Here are a small network's activations along a few directions, averaged over the inputs that share one value of a field.
Related values have similar rows: they may be neighbours, one step apart, or belong to one group.
In the rows, 500 means zero.
Strong random noise was added to every row along 14 fixed directions; ignore it. To show where, here is one row again and again, with new noise each time:
[387 354 668 300 675 406 392 439 492 637 686 534 662 489 417 625 480 425
 338 547 640 471 726 499 569 462 527 564]
[502 615 558 633 436 482 442 409 639 605 531 399 491 655 364 506 824 444
 594 389 855 508 363 462 494 513 365 538]
[680 596 634 418 141 422 360 393 646 554 458 386 605 433 712 510 400 190
 503 557 326 499 452 402 438 577 289 628]
[636 629 182 553 428 801 473 569 517 633 289 665 318 551 575 341 473 724
 741 597 395 680 398 516 428 430 544 278]
[449 744 519 653 670 452 654 592 625 531 631 602 561 368 524 487 524 689
 591 362 401 575 595 389 430 531 486 401]
[311 599 484 250 452 455 370 431 588 766 631 641 617 371 579 658 310 440
 277 763 399 563 809 348 458 565 488 553]
[542 359 442 475 474 736 363 364 476 372 279 388 426 533 285 523 561 478
 411 456 561 435 319 402 762 364 653 310]
[572 443 386 419 250 305 405 527 421 895 644 719 253 532 783 578 566 310
 632 338 571 842 249 286 319 593 316 642]
[709 207 335 405 618 626 145 706 656 581 513 837 503 435 426 323 498 454
 415 747 510 567 666 644 241 263 575 415]
[589 732 709 467 309 389 430 178 865 493 393 153 503 553 584 321 501 352
 676 805 460 255 680 556 588 517 632 425]
[667 204 708 434 685 284 310 575 545 264 523 328 849 467 500 518 296 396
 489 703 427 509 472 738 378 506 614 687]
[707 459 668 452 339 647 459 489 430 425 473 510 643 485 509 456 528 265
 487 271 458 480 417 504 576 447 247 600]
[432 788 559 885 483 591 490 559 836 242 570 386 603 299 320 539 763 445
 371 194 412 332 492 213 441 477 334 420]
[595 351 394 407 572 467 378 749 587 569 508 697 479 354 604 438 329 598
 498 604 304 576 656 540 269 388 554 416]
[408 518 685 401 444 542 410 415 544 383 567 389 764 417 609 557 335 267
 580 574 268 539 648 445 454 603 526 709]
[434 696 584 606 346 616 430 441 709 554 620 532 540 379 520 539 676 279
 516 272 428 496 588 191 448 509 320 504]


Field K:
k1: [612 338 467 570 497 634 388 512 482 114 371 499 475 441 429 392 461 338
 559 561 357 486 420 578 520 425 732 483]
k7: [566 508 653 473 553 613 489 582 591 346 280 405 953 421 249 681 373 735
 519 591 545 622 407 454 468 568 517 382]
k12: [381 788 579 664 509 501 595 380 673 358 495 457 620 541 339 382 645 454
 567 556 604 480 574 550 507 639 536 605]
k3: [647 323 636 371 535 306 477 658 620 676 451 445 733 410 634 608 243 678
 449 681 389 429 702 584 348 408 380 276]
k6: [166 452 502 440 255 636 309 479 512 368 389 252 498 657 192 670 752 340
 298 522 899 269 592 508 490 465 396 746]
k9: [310 539 452 559 439 729 673 586 213 436 421 398 523 572 477 633 485 611
 493 323 460 452 462 474 567 570 298 513]
k8: [178 503 316 577 603 581 609 568 388 403 568 481 398 498 628 552 367 566
 446 574 263 440 611 492 400 608 637 599]
k5: [468 478 225 432 106 682 614 848 655 385  26 709 117 296 320 323 516 721
 258 433 443 327 512 382 433 310 477 270]
k4: [566 733 350 592 439 615 533 594 507 530 556 599 471 441 584 479 459 593
 222 444 304 269 676 528 492 464 223 461]
k11: [392 571 314 454 493 578 796 763 404 527 411 732 292 382 547 379 409 746
 509 495 291 484 639 551 392 454 522 379]
k13: [621 642 284 861 570 620 664 555 273 368 530 459 588 681 469 536 632 634
 427 479 607 562 116 778 418 658 182 683]
k2: [730 598 475 462 346 543 676 447 539 607 265 679 396 477 512 239 526 537
 710 438 551 642 373 482 617 455 544 331]
k10: [484 514 557 657 650 151 688 690 489 253 676 595 431 351 509 491 483 593
 413 388 430 427 545 495 365 513 590 558]
The values of K form a line.
Q: List every value one step from k12, in the order listed.
A: k4, k2
Q: List every value one step from k7, in the order listed.
A: k10
Q: List every value one step from k11, in the order listed.
A: k8, k13

Field J:
j4: [772 580 532 570 300 392 441 413 589 631 531 513 398 641 704 277 627 269
 712 477 535 525 376 585 426 500 356 646]
j5: [535 361 551 461 387 423 394 509 536 320 592 454 335 358 711 401 372 246
 642 430 136 496 514 366 433 479 656 516]
j6: [376 560 500 559 658 442 614 597 624 661 554 447 323 529 367 560 762 813
 444 404 716 250 736 502 521 306 527 239]
j13: [562 526 605 398 334 247 691 462 374 378 491 640 357 448 427 414 503 405
 175 384 630 405 318 523 652 517 400 544]
j12: [356 600 602 446 550 405 710 629 304 612 675 458 463 516 644 579 416 663
 535 260 414 419 665 559 532 512 301 542]
j1: [442 431 360 625 554 631 450 633 454 416 670 624 453 441 486 477 614 479
 334 370 413 523 505 460 356 500 406 550]
j2: [408 565 417 511 517 528 418 315 447 698 636 510 415 747 442 499 733 429
 534 583 882 551 532 558 545 548 439 637]
j10: [275 440 494 367 386 308 592 559 538 264 249 399 429 460  82 531 557 611
 202 616 761 369 472 601 605 462 686 521]
j9: [603 412 529 501 488 233 544 694 411 720 616 605 490 544 596 544 516 513
 412 313 632 550 407 584 375 485 222 681]
j15: [643 632 706 473 393 345 527 411 758 602 428 611 691 375 370 493 559 455
 381 498 657 541 477 381 607 522 411 473]
j3: [588 659 477 593 514 618 502 374 370 503 762 639 499 581 609 419 639 247
 457 457 497 478 468 608 498 552 255 748]
j14: [669 644 547 541 361 305 569 538 623 501 502 414 453 459 628 377 485 393
 524 569 468 360 496 603 391 560 385 558]
j11: [580 525 447 533 500 341 618 598 605 523 391 693 260 471 429 323 630 634
 694 502 683 666 370 506 429 524 719 369]
j7: [586 520 396 637 303 436 479 364 465 460 456 411 448 497 580 532 505 343
 404 530 462 550 154 362 530 623 404 549]
j8: [449 717 512 399 254 350 620 484 562 473 401 560 405 462 489 467 392 568
 467 590 527 507 552 450 468 598 497 557]
The values of J form 3 separate groups.
Q: Which other values are in the same group as j1? Give them in the order they are listed.
A: j13, j7
Q: Which other values are in the same group as j2? Give them in the order they are listed.
A: j4, j5, j12, j9, j15, j8

Field Z:
z9: [804 314 535 503 621 103 356 495 523 626 585 273 364 528 511 650 544 509
 274 544 643 282 377 623 543 377 471 308]
z11: [757 731 220 666 597 896 377 180 490 491 374 673 598 591 339 340 548 514
 384 705 466 617 218 502 819 431 566 336]
z3: [210 810 318 760 709 475 705 579 388 686 710 502 528 780 558 463 729 746
 805 417 794 663 545 700 350 720 359 778]
z7: [623 244 131 233 607 814 349 578 332 871 435 895 366 351 615 569 280 613
 150 668 273 574 645 403 538 318 475 223]
z1: [656 800 308 582 804 843 570 485 424 696 609 617 581 525 584 350 312 883
 335 781 340 239 936 826 612 346 255 110]
z10: [503 418 283 491 692 548 473 370 293 591 535 402 440 716 666 573 331 607
 333 706 436 466 352 740 621 559 559 558]
z5: [369 359 405 347 170 599 594 657 425 859 374 562 152 548 517 660 726 562
 548  81 679 480 521 278 409 329 176 296]
z13: [386 320 582 521 968 236 542 686 549 404 665 641 477 399 168 495 562 823
 278 428 694 443 634 556 642 337 816 369]
z4: [605 473 180 889 745 448 473 903 624 402 720 745 297 358 626 293 510 702
 522 533 233 496 506 598  60 431 523 325]
z2: [345 399 618 361 535 362 790 706 332 447 414 347 376 379 480 647 352 704
 159 279 386  53 732 529 680 361 376 348]
z8: [569 371 265 432 384 471 379 442 180 650 504 561 392 652 556 680 366 572
 228 644 675 670 196 496 583 585 359 587]
z6: [681 960 271 807 397 625 356 715 986 615 582 531 298 384 659 302 686 607
 535 591 247 127 897 536 156 341 199 215]
z12: [419 434 357 571 601 907 265 242  98 439 763 524 384 696 560 586 603 157
 386 414 415 528 350 504 766 505 546 725]
The values of Z form a line.
Q: A walk along Z starts at z9 and steps to its neighbour z6. Put z11, z5, z4, z2 in the order it reaches them.
A: z11, z2, z5, z4
Q: List every value one step from z8, in the order listed.
A: z1
Q: List every value one step from z10, in the order listed.
A: z3, z7
